Each row below holds a small network's activations on one input, seen along a few directions.
In each table, some parts of the input vary, and every possible input appears once, in random order.
A made-up example of a description, with smaller parts first: ring(8) and (point or (values(2) and line(4)) or line(11)).
Shared parts are said once, and a part with two or three values counts as separate values.

Other details of the inputs shift rows strongly along three fixed directions, in all tables alike. That doesn't count.

Rows:
x1: [ 21.6  -4.4  -4.7  37.5 -47.3  20.2 -25.9  21.8  -1.5 -15.0  44.7 -18.0]
x2: [  4.7  53.7  82.5 -47.7 -11.8 -23.1 -28.8   8.6  45.5 -27.6 -73.3 -49.5]
x3: [-15.1  38.4 -21.9  25.1  33.9  -4.5  10.1  -6.6   2.1  36.5 -36.4   9.8]
x4: [ 16.6 -37.7  37.2  -1.3   5.9 -10.5   7.5  -9.2 -43.5 -17.7  -1.6   4.8]
x5: [-54.5   1.9  -0.5  41.8  52.3   8.6  -3.4   1.7  -2.8  57.1 -38.3 -14.4]
x6: [ -2.1  54.6  77.6 -56.9 -34.5 -14.6 -27.7  -7.9  45.4 -27.6 -64.1 -43.9]
x7: [  4.6 -35.3   7.2 -43.0  11.3  -7.1  18.5 -21.7  -4.0 -29.1  12.6  16.6]
x8: [ 30.4   5.8 -21.3  16.3 -44.7 -12.9   0.9  28.2  18.8   2.8  41.2  -3.7]
x9: [ 24.7 -34.7   7.5 -26.0   6.1 -11.1  24.9 -31.6   1.6  -2.0  -9.2  18.3]
x10: [  5.9 -37.5   6.2 -36.5  16.2 -15.1  16.5  -8.5  -7.1 -30.6   7.0  20.7]
x11: [ 21.8   4.6 -33.7  16.3 -29.1   5.8  -9.9  48.5  10.9  -7.3  71.7   1.7]
x12: [ 14.4  67.4  -7.9  28.2 -44.7   4.0 -40.0  39.3  50.3   3.3   7.1 -22.1]
x13: [-37.7  25.4 -19.7  42.4  21.8  15.2 -19.9 -18.1 -21.9  17.8 -32.1  10.5]
x14: [ 22.2  10.1 -17.1   8.9 -25.3  20.1  -2.7  42.2   9.6 -12.3  54.0  -4.1]
x15: [-46.5  29.7 -33.0 -20.3  14.7  20.5 -11.9 -19.7  16.6  13.1 -22.7   6.2]
x16: [-37.1  41.8 -21.8   6.0  38.2  14.9  -9.5   0.3   4.1   6.1 -33.7  17.8]
x17: [ 17.9   5.3 -26.3  14.5 -18.0  23.1  -3.6  33.3  15.8 -16.5  46.8   3.0]
x18: [ 31.9 -30.8  16.4 -14.9   4.2 -25.9  22.7 -13.3  -0.7 -14.9  -8.9  20.6]
x19: [ 29.7 -11.3   1.4  34.3  -5.6 -11.4   6.6  51.1  47.7  32.1  47.3 -27.4]
x20: [-35.9 -32.9 -80.0  54.7  39.6  18.4  21.7 -56.5 -47.1  39.3   7.0  54.0]
x21: [ 46.0 -20.3  29.1  -0.3  14.9  -4.2  34.1  -2.2 -18.6  -4.5  -5.6  23.4]
x22: [-41.0  36.1 -29.1   0.4  42.3   7.7  -1.6   2.1  -1.0  18.5 -27.9   5.8]
x23: [-24.5  49.7 -30.9 -18.6 -49.3  20.4 -36.5  28.4  38.2   9.4  30.4 -29.7]
x24: [ 13.6 -38.5   9.7 -32.5  29.8 -14.5  17.0  -1.6  -4.1 -28.9   5.1  11.0]
x25: [-47.8  17.4 -33.9  16.1   3.5  22.6  -9.4 -31.8 -21.9  37.0 -22.1  -0.3]
x26: [  5.4 -56.0  14.4 -22.2  -6.5  -2.9   2.6 -39.2 -24.0 -13.1   2.1   2.9]
x27: [ 28.6  -0.6 -23.2   0.4 -52.5   0.3  -0.1  16.0  24.5  11.9  43.8  -9.8]
x28: [-30.5  30.2  -6.8  37.9  16.2  28.0  -9.2 -12.6 -31.3  20.9 -30.5   1.6]
x29: [-25.8  50.5  66.9 -73.2 -16.6 -12.2 -28.3  14.9  22.9 -36.9 -52.3 -42.6]
x30: [-47.7  36.5 -31.8 -10.3  21.3  14.6   1.8 -15.5  -1.8  16.4 -18.7  11.1]
x31: [ 11.9 -49.9  24.4  -4.8  10.4 -15.3   2.4 -17.9 -26.5 -22.3  -4.8  -3.2]
x32: [  5.5 -49.3  20.1  -8.8  -0.9 -16.4   3.4 -25.4 -30.7 -22.4  -4.0   7.5]
x33: [ -2.3 -50.1  30.9 -18.1  59.5 -12.6  32.2  20.6   7.8   8.3   4.2  -1.7]
x34: [ 48.1  12.4 -10.1  31.5 -37.0  10.0  -4.3  30.7  26.6  -5.1  36.9   0.4]
x35: [-38.1  21.7 -17.5  30.4  19.6   7.1 -11.9 -11.0 -22.8  24.7 -29.2  -8.6]
x36: [  4.1 -40.6  21.0 -13.4  -6.5  -7.4  13.2 -31.6 -36.5 -11.1   5.9   1.4]
x37: [ 42.4   3.1 -24.4  37.3 -24.0  -5.5   8.4  31.2   6.5  10.3  47.1  13.6]
x38: [ 28.5 -24.1  17.5 -19.7  -1.7 -17.5  31.2 -20.5  -8.6  -3.3   1.5  15.2]
x39: [  6.2 -42.4  25.7 -11.8  -5.6 -16.6   8.8 -16.2 -38.6 -17.4  -1.1   1.2]
Description of these inputs: values(3) and (point or (values(2) and line(6))).
Changing only the values(3) part turns x1 into x17. The same change can be made to x39. Which row results?
Answer: x29
Which other rows agree with x2 in the values(3) part? List them by row number.
Answer: x3, x6, x8, x9, x12, x18, x19, x21, x27, x34, x37, x38
Which other rows does x15 become when the values(2) part takes its other values? List them by row number.
Answer: x23
Which other rows does x36 become when the line(6) part takes its other values? List them by row number.
Answer: x4, x25, x28, x35, x39

Rows:
x40: [ -2.6 -56.3  17.0  -5.0  46.9   3.9  25.9 -45.1 -77.5 -25.5 -20.2  41.2]
x41: [ 33.4 -28.6  76.0 -28.1  14.6 -29.0  19.3   2.1   1.9 -15.2 -28.6 -14.3]
x42: [-47.2  29.6 -63.3  48.6  33.8  19.1   0.3 -47.8 -31.5  50.3 -41.8  37.7]
x43: [  3.5 -23.7 -88.4  20.5 -11.2  14.1  11.6  21.0  10.6  16.6  86.9  25.1]
x44: [-42.6  72.9  43.2   7.0  17.9  16.1 -38.3  26.8  12.0   2.5 -62.5 -39.2]
x45: [ 16.4 -21.4  17.9 -22.7 -68.9  -4.8 -27.5   6.7   7.1 -33.1  41.9 -35.2]
x46: [  7.3  -7.1 -60.5  24.1  17.9   3.0  19.8   1.0   5.5  17.3  28.9  37.4]
x47: [ 35.7 -24.8  48.9 -27.0 -29.9 -12.9   4.5 -21.3 -17.0 -28.1  -6.2  -4.7]
x48: [-41.0  79.3  30.2   3.9  -0.5   3.4 -41.5  18.5  43.9  21.6 -64.3 -48.2]
x49: [ 13.2  65.8 -28.1  14.4 -62.2   6.5 -32.2  51.2  60.4   1.1  34.2 -27.1]
x50: [-73.2  46.6 -19.7  12.0  46.5  15.2 -12.0 -11.1   5.9  49.2 -54.4  -8.6]
x51: [ 14.2 -32.8 -65.3  13.8   7.1   3.1  24.2   6.8   2.3   9.0  60.8  35.4]
x52: [  8.3 -28.5  80.7 -52.2  19.2 -24.1   8.7  -3.0   2.8 -22.7 -38.3 -27.0]
x53: [ 51.4  -9.2   8.8  29.0 -40.9  -9.1   2.6  42.7  27.8   3.5  50.4 -19.5]
x54: [ -1.5 -68.5 -13.8   5.0  46.9  -7.0  39.5 -64.5 -58.6   5.8 -18.2  50.4]
x55: [ -5.4  50.4 -33.0  16.1  13.1   9.8   7.6   0.4  16.4  24.6 -21.0  19.7]
x56: [ 23.0 -16.4  61.4 -49.8  19.9 -10.3  12.1   7.6 -14.2 -54.7 -15.3   5.2]
x57: [  7.0 -27.6 -12.1  -9.6 -70.2   3.1 -24.5   8.1   2.3 -22.3  67.6 -28.4]
What is each input in this table made of?
Answer: values(3) and (point or line(5))
Changing only the values(3) part turns x48 into x46. The same change can be made to x44. Which row results?
Answer: x56
Which other rows does x47 become when the line(5) part takes its other values? List them by row number.
Answer: x42, x45, x54, x57
